Each row below holds a small network's activations on one input, seen along a few directions.
Each table varies a few parts of the input and shows all the possible inputs, shuffled.
A made-up example of a description, with smaller parts first: values(2) and (point or line(11) or (ring(5) and line(6))).
Shared parts are said once, and a part with two or three values counts as separate values.

Table:
R1: [-16   4  43  27  -5  -3  15 -21  -5 -20  12 -31  25   2  -5 -17   2]
R2: [  6  10  -5  -4   3   3  -5  15   0   0 -10   9  -5  -3  -5   9  -8]
R3: [  4 -17  -2  12   2   3 -11  -8   6   2  10   6   0  10  12  -8   5]
R4: [  5  -5 -14 -22   1  -2   5  10 -10  11  -5  -8  -4   0  11  12  -1]
R5: [ -1 -15  -3   7   5   3 -11  -8   6   2  17  14   2   7   6 -12   7]
R6: [  0   0  -5   4   7  -3 -10  -2  13  -3   0  15  -5   0  -3  -8   8]
R7: [  9  10 -18 -24   4 -11   7  12  -8   7   1  -2  -2  -2   7   6   2]
R8: [-15  20  37   5 -13   1  16 -11 -11 -19 -10 -37  16 -13 -19   2  -8]
R9: [  6   8 -17 -15   5  -8   9  20 -10   8  -3  -2  -4   2   6  11  -4]
R10: [-2  0 -5 13  5  1 -8  5 10  0 -3 14 -7  5 -3 -3  2]
R11: [  8   0  -5  -4  -6   5   0   5   0   4 -10   6  -7  -6  -5  12  -9]
R12: [ -1 -11  -2  12   1   3  -4  -2   9   3  -5  13  -7   1  -3   0  -1]
R13: [  6  -4  -4 -11  -4   8  -8   5   2   3 -11   1  -8  -5  -2  11  -4]
R14: [  4 -15  -2  19   2  -1  -3  -5   5   2  12  12   2   7   8  -6   0]
R15: [ -1 -11  -4   6  -1   7 -12  -8   9   4  -6   7  -8   4   2  -3   4]
R16: [ 3 -6 -4 19  9 -3 -7  5  8 -2 14 13  1 11  7 -8  2]
R17: [  6  -3  -3  10  10  -7 -10  -4   7  -4  15  15   5   7  10 -15   6]
R18: [  9  11  -8 -13  -1  -1  -6   6   5  -1  -4   8  -5  -8  -5   5  -1]
R19: [-16  18  27  -6  -8 -10  28  -5 -23 -10  -3 -45  15  -8  -4   3  -4]
R20: [  2   1  -6 -16  -3   9  -8   1   2   4  -4   9  -6  -7  -7   7  -2]
R21: [-20  13  36  21 -14   1  15 -23  -1 -18  -2 -32  15  -3 -17 -11   2]
R22: [ -5  -8  -4   1   2   7 -12  -8   9   3   0  16  -6   2  -4  -6   6]
R23: [  2   0 -16 -27   2  -1   5   7 -11  11   1  -1  -2  -2   6   8   1]
R24: [  7  -1 -16 -15  -2  -5  14  11 -12  11  -4  -3  -4  -2   8  13  -6]
Question: Describe the family of inputs behind these rows.
Answer: line(4) and (point or ring(5))
Question: Changing only the line(4) part turns R6 into R18. The same change can be made to R21. Which row results?
Answer: R8
Question: Which other rows agree with R16 in the line(4) part? List them by row number.
Answer: R1, R3, R5, R14, R17

Table:
R25: [ 10  -8 -27 -22   4   4  -2  21  -6  17 -21  11 -15  -1   7  18  -9]
R26: [-15  -2  22  -1 -19  12  21 -15 -20   3 -10 -31   7  -8  -9  11 -12]
R27: [ -4  -9 -13 -34  -6   9   2  -8 -12  18 -11  -1  -9  -4   5   8   3]
R28: [  3  10   9 -13  -8   2   4   4  -3  -7  -2  -9   0 -16 -17  15  -7]
R29: [  9   9 -24 -20   5 -15  14   9 -19   7  36  -7   8  10  20  -4   8]
R30: [ 12   6 -22  -7   8  -6  -8  25   8   9 -16  27 -13  -2   0   9  -4]
R31: [  3   5  -1 -12   6 -24  27   7 -20  -1  32 -24  20   4  15  -4   5]
R32: [  0   3 -10   2   6  -3 -18  -7  14  -3   2  17  -6   3   1 -14  10]
R33: [ 20  -3 -34  -7  12 -17  13  26 -18  13  28   7   3  14  32   5  -3]
R34: [ -8 -27  -6   6   6   4 -15 -19  15   8  11  17   0  12  11 -20  19]
R35: [  9 -37 -16  20   9   8 -20  -3  14  13   8  31  -5  18  22  -7   2]
R36: [  0   3   7 -22  -9   9   5   1 -12  -2  -5 -15   5 -12 -11  15  -9]
R37: [  1  11 -15 -25  -2  -1  -2   6   2   6  -9   4 -14  -9 -10  10   4]
R38: [ 13   2 -22   5  14  -4  -9  19  14   6 -11  32 -14   3   2   3  -2]
R39: [-13   8  26  32  -6   0   4 -13   3 -20   3  -9  10   0 -17 -11  -3]
R40: [ 12   0 -25 -13   5  -4  -3  24   3  12 -18  17 -20  -5   1  18  -7]
R41: [ -9 -29  17  16   3   1  -6 -21  11  -4  12   0  11   5   6 -18  12]
R42: [  3  19 -12 -18   1  -2 -10   7   8   1  -9  11  -7  -5  -7   0   7]
R43: [  7  13  14   6   0   3  -4   0   8 -15   3   2   4  -7 -12  -3  -2]
R44: [  5 -19 -15  17  17  -1 -20   6  15   9  -3  29 -11  15  20  -7   5]
R45: [ 14 -19 -23 -20  -4  13  -3   9 -12  23 -15  12 -14   1  17  19 -14]
R46: [  8  14 -11  -5   4   5 -12   2  11  -3   2  19  -8   0  -8  -5   4]
R47: [  0   0  14  13   1   0  -9  -8   8 -15   9   8   8  -5 -10  -9  -1]
R48: [-11  23  24  12 -12   1  12   0  -1 -15  -7 -15   9  -8 -23   4  -8]
R49: [-14  12  20  -1 -14   5  17  -4 -13  -5 -19 -39   6  -7 -11  10  -8]
R50: [ -3  -8  -5   6   7   7 -22 -11  12   2  12  19  -5   9   6 -15  11]
R51: [-18 -19  31  37  -5   1   4 -26   5  -9   4 -20  13  10   2 -21  10]
R52: [  2  17  13  -7  -2  -4  -2   5   5 -11  -8  -6   5 -12 -11   2   0]
R53: [-16  -2  32  36  -3   4   0 -17   3 -15   6 -15   9   7  -5 -16   2]
R54: [-12  18  25  23  -4  -3  13  -5   5 -18  -8 -14   6  -2 -19  -7   0]
R55: [  2   4 -17 -32  -6  12  -3   4  -9  10  -6   2  -7  -5  -7  12  -2]
R56: [ 12  -9 -20  15  11  -1 -18  10  12   5   0  37  -9   6   5  -1  -5]
R57: [ -2  -9  11 -22 -10   7   8 -11 -14   6 -11 -22   3 -11   5  10  -4]
R58: [ -7  19  22   8 -16   3  15  -2  -6 -12 -10 -29   2 -11 -19  13 -11]
R59: [ -7  14  13  10  -2 -24  38   1 -23  -5  26 -44  21  10  12  -7   1]
R60: [ -7 -10  19  15   7  -1 -11 -13  10 -10   6  -2   6   3   5 -16  10]
Question: Describe the family of inputs behind these rows.
Answer: line(4) and (point or line(8))
Question: Changing only the line(4) part turns R38 into R46. The same change can be made to R25. Which row results?
Answer: R55
Question: Which other rows agree with R31 in the line(4) part? List them by row number.
Answer: R28, R36, R41, R43, R47, R52, R57, R60
Question: Which other rows does R53 become when the line(8) part takes its other values? List them by row number.
Answer: R26, R39, R48, R49, R51, R54, R58
Question: Which other rows does R31 become when the line(4) part takes its other values? List them by row number.
Answer: R29, R33, R59

Table:
R61: [ -9  15  14 -12  -4 -15  34   1 -19  -5   7 -41  18  -6  -1   2   4]
R62: [-23 -12  30  38  -1  -2   0 -33  16 -16  15 -11  10   6  -8 -30  17]
R63: [ -9  22  18   2  -4 -17  25   1 -18 -13  11 -34  16  -2  -7   1  -2]
R64: [ -9  13  12 -21 -11  -8  34  -2 -28   1   5 -47  14  -2   2  10  -5]
R65: [ 14  -3 -24 -19   4  12 -19  14  12  10 -30  28 -20 -11  -9  13  -7]
R66: [ -7 -25  36  47   0  -3   6 -20   6 -14  13 -17  18   8   6 -16   1]
R67: [ 12 -38 -14  29  13   6 -20   3  12   9  19  39  -3  18  23  -8  -3]
R68: [ 14   2 -38 -28   5  -9   4  20 -10  18   9  15  -3   7  19  11   1]
R69: [ 16   4 -22 -12   7   6 -19  17  14   5 -20  29 -20  -3  -4  12  -1]
R70: [ 18  -8 -41 -48   0  -1   6  18 -21  28  -7  -3 -16  -4  26  21  -3]
R71: [ 15   6 -34 -16  10 -13  -3  21  -6  10   9  21  -7   7  14   8  -2]
R72: [-13  13  27  -1 -12  10   7  -7   1 -17 -30 -25   1 -20 -29   7  -7]
R73: [-15  -5  39  29  -6   4  -8 -37  13 -23  25  -5  20  -2 -11 -30  11]
R74: [ 17   8 -29  -9   7  -7  -9  24   4   8   3  26  -9   8   8   5  -1]
R75: [  7 -20  -8  10  13  11 -37 -12  22   2  26  45   1  11   6 -21  12]
R76: [  2 -24 -15  28  15   8 -24  -4  15   9  10  41  -5  23  19 -19   5]
R77: [-10  23  29   8 -13   6   8  -6   1 -19 -15 -21   3 -11 -25   7  -5]
R78: [ 16  -3 -39 -39   3  -6   9  16 -16  24   4   8 -10   2  22  15  -5]
R79: [-18  12  30 -10 -22  17   3 -10  -6  -9 -32 -23   0 -18 -27  18 -11]
R80: [-10  22  26  12  -3  -6  12   0   3 -18  -7 -27   6 -13 -18   0  -3]
R81: [ 10  -7 -19 -29  -1  16 -21  11   8  17 -37  27 -24 -14  -7  21  -8]
R82: [ -7   7  10 -31 -13  -3  34  -1 -33   6  -5 -57   8 -11   3  14  -3]
R83: [ -2 -24 -18  21  12   7 -28  -8  22   7  20  42  -8  21   8 -19  14]
R84: [-19  -9  33  47  -1   0   5 -29   5 -12  10 -10  15  10   1 -28   4]
R85: [ -7  24  23   9  -8 -11  18   4  -7 -16   5 -28  13  -1 -12  -3  -1]
R86: [ 16   6 -25  -6  12  -3 -15  20  13   7  -8  27 -15  -3   2   7  -2]
Question: Describe the family of inputs behind these rows.
Answer: values(2) and (line(4) or line(9))
Question: Changing only the values(2) part turns R83 into R62. The same change can be made to R78. Which row results?
Answer: R64
Question: Which other rows does R83 become when the line(4) part takes its other values? List them by row number.
Answer: R67, R75, R76
